Each row below is a small network's average activation on inputs in which a field has the value named, seen along a few directions.
Related values have similar rows: they may be neighbours, one step apart, or belong to one group.
In the rows, zero is written as 500.
Random noise pushes rows far along 8 fixed directions. That doesn't count. These rows show it; they differ only by the noise:
[739 412 523 541 421 537 558 493 445 576 405 604 558 206 780 385 274 531
 548 699]
[604 419 320 448 462 547 419 505 564 563 422 666 402 397 655 253 469 653
 615 385]
[761 574 291 328 234 288 667 413 615 667 403 268 550 586 385 414 404 500
 411 629]
[313 500 621 286 541 451 576 613 278 341 502 645 160 428 518 488 364 480
 514 345]
[636 512 232 424 408 433 615 409 469 524 444 580 512 535 483 279 655 438
 746 387]
[557 513 761 748 773 458 476 397 484 481 626 428 601 321 554 511 527 818
 267 619]
[611 594 476 515 524 383 717 296 617 570 544 322 705 511 385 507 589 647
 442 706]
[445 330 595 575 517 620 471 526 514 522 524 621 366 462 710 688 570 472
 492 492]
[510 493 599 632 560 428 533 465 440 496 615 391 461 662 416 726 743 403
 385 446]
[477 657 699 539 709 372 746 396 261 343 622 461 589 418 358 514 566 515
 513 584]


Values of Vud:
d14: [476 468 412 724 705 523 384 375 498 448 661 516 523 616 479 433 955 607
 511 260]
d9: [362 385 595 676 543 459 478 291 626 472 479 433 674 363 619 455 595 583
 446 563]
d2: [312 339 592 611 349 530 664 438 564 583 464 436 629 587 584 904 602 263
 451 691]
d13: [468 505 295 324 362 439 643 356 679 495 493 387 459 641 436 524 591 549
 506 514]
d5: [280 540 506 385 433 492 536 483 563 354 476 453 399 727 379 649 557 378
 598 365]
d10: [484 367 498 572 458 310 368 502 452 543 545 319 244 597 463 524 706 530
 254 260]
d7: [555 348 498 604 321 363 304 682 338 575 393 482 364 427 665 458 421 339
 330 357]
d3: [449 518 611 384 499 521 758 373 329 333 480 498 518 392 528 535 449 367
 690 652]
d8: [558 540 538 526 507 755 268 674 707 556 405 579 627 456 577 456 140 576
 525 659]
d4: [551 574 407 658 642 595 308 693 313 503 578 668 681 527 403 442 650 256
 685 357]
d11: [834 660 373 616 470 440 337 703 286 549 529 448 620 634 241 436 579 289
 427 413]
d15: [361 496 694 492 572 823 517 414 874 548 585 517 663 538 583 836 416 636
 523 820]
d6: [144 429 572 302 374 220 788 464 367 430 516 353 226 553 395 747 600 297
 323 464]
d1: [196 496 576 579 635 144 624 246 395 323 512 301 517 628 306 323 847 591
 331 327]
d12: [550 428 783 681 466 611 351 551 476 508 523 414 487 465 676 762 294 381
 336 645]
Vud is arranged as a ring.
A walk along Vud starts at d3 and steps to its neighbour d15. Put d14, d5, d10, d8, d4 in the order it reaches them.
> d5, d8, d4, d10, d14
Name the neighbours of d1, in listed order.
> d9, d2

Values of Siku:
u4: [527 578 304 433 500 628 380 600 717 615 508 559 639 507 389 522 419 688
 426 591]
u12: [513 553 382 282 331 674 357 695 457 491 493 636 207 813 449 566 530 148
 712 233]
u11: [104 450 225 234 506 506 606 302 720 450 388 689 442 468 542 182 584 756
 733 285]
u15: [332 320 491 259 274 360 916 318 484 388 453 558 262 388 744 575 465 470
 524 635]
u1: [385 505 460 402 682 541 250 625 684 584 633 589 239 483 419 381 507 879
 346 258]
u14: [756 569 467 523 502 402 284 594 531 499 573 373 419 563 432 265 406 660
 338 381]
u5: [553 504 367 406 630 587 682 464 402 444 535 722 611 386 551 272 546 561
 854 551]
u6: [712 499 440 620 485 328 650 422 240 512 407 435 766 221 507 246 477 481
 584 612]
u13: [657 700 582 687 576 388 672 429 342 506 495 374 918 421 339 460 524 353
 562 725]
u3: [535 568 491 489 488 497 434 403 621 460 477 463 516 406 516 361 321 614
 516 564]
u8: [263 626 633 430 744 469 552 485 242 227 461 705 473 331 463 204 375 575
 701 392]
u7: [523 476 339 602 527 221 548 284 412 507 403 346 610 373 465 166 694 674
 449 388]
u9: [722 590 766 767 545 454 488 474 286 408 468 473 695 377 560 524 398 317
 433 641]
u2: [419 521 569 143 309 379 606 500 568 453 365 343 219 511 485 471 144 607
 387 557]
u10: [407 417 486 561 677 583 521 458 528 536 552 638 524 371 552 459 653 762
 538 453]
Siku is arranged as a ring.
A walk along Siku starts at u11 and steps to its neighbour u8. Put u12, u15, u1, u14, u7 in the order it reaches them.
> u12, u14, u15, u1, u7
Name the neighbours of u4, in listed order.
> u6, u10
Name the neighbours of u3, in listed order.
> u9, u2
